Each row below holds a small network's activations on one input, seen along a few directions.
Each table varies a few parts of the input and shows all the possible inputs, shuffled.
Descriptions start from the smaller parts, as in this example, which fits no table here: ring(8) and (point or line(11) or (values(2) and line(6))).
Shared parts are said once, and a part with two or three values counts as separate values.
In the rows, 128 means zero.

Other details of the inputs shift rows strongly along two fixed directions, in all tables alike. That doesn't count.

A family of inputs:
r1: [120 164 212 105 101 178  79  79 158 206 171 114  67]
r2: [131 126  99 118 151  76 117 139 117 111 105 172 156]
r3: [150  86 168 139 109 165 140 164 130 164 103 162 148]
r4: [138 151 199 109  99 192  97  92 167 197 164 118  77]
r5: [140  98 114 127 104 156 177 186 123 132 113 142 181]
r6: [ 92 182  61 115 209  46  69  73 114  99 155 170  80]
r7: [177  86 188 133  64 224 189 160 162 184  99  97 169]
r8: [130 130 111 154 156 107 113  96 122 123 126 138 113]
r9: [ 98 164 169 104 126 146  79  78 136 189 174 132  70]
r10: [139 144 202 151 128 128  59  29 155 177 141 104  60]
r11: [ 86 193 105 109 154  77  78  61 117 131 146 108  98]
r12: [108 160  83 107 181  54  74 115 114  89 142 186 104]
r13: [127  96 184 133  72 194 160 157 123 175 115 110 150]
r14: [178  91 174 155 101 174 148 136 153 137 105 104 137]
r15: [146  97  82 153 153  99 169 175 114  59 104 142 150]
r16: [163  75 105 155 123 121 193 182 121  85  76 128 190]
r17: [170  80 183 167  98 152 139 139 142 119 107 102 129]
r18: [151  98 114 122 130 107 137 181 122  96  98 162 174]
r19: [100 192  83 113 168  94  78  59 130 140 166 142  94]
r20: [120 128  93 112 124  96 143 172 114  92 122 134 173]
r21: [155  86 193 140  57 213 182 178 141 154 101  76 163]
r22: [104 126  62 115 134  67 157 170  90  73 104 134 189]
r23: [126  70  64 167 160  66 177 193  91  31 101 150 158]
r24: [132  98 111 169 145  89 134 135 108  87 110 138 133]
r25: [ 86 204 105  92 160  61  54  49 126 148 164 140  96]
r26: [130 176 158 108 127 160  85  66 163 172 172 114  69]
r27: [110  92 124 126 106 147 174 190 103 115 118 125 156]
r28: [121 108  51 132 139  98 188 192 101  44 111 125 175]
r29: [120 124  61 128 140  88 167 152 110  74 103 116 177]
r30: [119 144 119 151 168  68  81  84 123  87 147 137  71]
r31: [110 168 118 111 147 136  96  78 140 155 168 129  79]
r32: [167  87 188 140  64 217 176 158 157 156 106  75 153]
r33: [178 100 167 135 108 167 140 147 154 142 103 120 148]
r34: [145  93 212 132  64 219 158 156 141 208 124 114 146]
r35: [125 166  97 118 173  69  85  76 130 120 127 146 116]
r36: [152  91 112 146 133 134 169 176 118 116  93 149 174]
r37: [ 91 167 163 118 127 150  86  72 129 174 167 102  59]
r38: [ 89 168  56 129 169  72 107  91 105  95 144 130 120]
r39: [109 155 208 131  96 192  90  66 141 216 152  90  73]
r40: [131 156 119 104 127 121 106 114 142 132 146 128 129]
r41: [107 203  53  96 178  60  73  67 131  94 165 130 106]
r42: [126 141 174 114 111 181 107  99 152 191 162 128  87]
r43: [116 180 124 100 140 108  82  67 143 162 155 132 105]
r44: [127 135  53 124 182  58 133 154 110  54 118 163 144]
r45: [114 100  73 132 123 110 200 219  90  54 102 119 184]
r46: [137  79 187 128  64 203 183 194 128 147 110 101 157]
r47: [147  84 177 132 113 175 142 165 136 166 116 159 126]
r48: [128 130 192 117  82 178 118 118 142 168 132  93 123]
r49: [130  86  46 157 170  79 184 190  98  40  99 154 165]
r50: [102 141 106 127 143 127 128 108 124 123 146 117 102]
Each input here is: ring(5) and (line(4) or ring(6)).
The inputs of r7 and r26 match in every part but the ring(5) part. If r11 is changed in the same way as r7 into r26, which row does it become? -> r45
The inputs of r14 and r49 match in every part but the ring(5) part. If r48 is changed in the same way as r14 into r49, which row does it become? -> r27
Which other rows does r3 become when the ring(5) part takes its other values? List them by row number. -> r2, r12, r18, r47
List by row number the other rows that have the ring(5) part in common with r3. -> r5, r8, r13, r19, r24, r34, r36, r38, r39
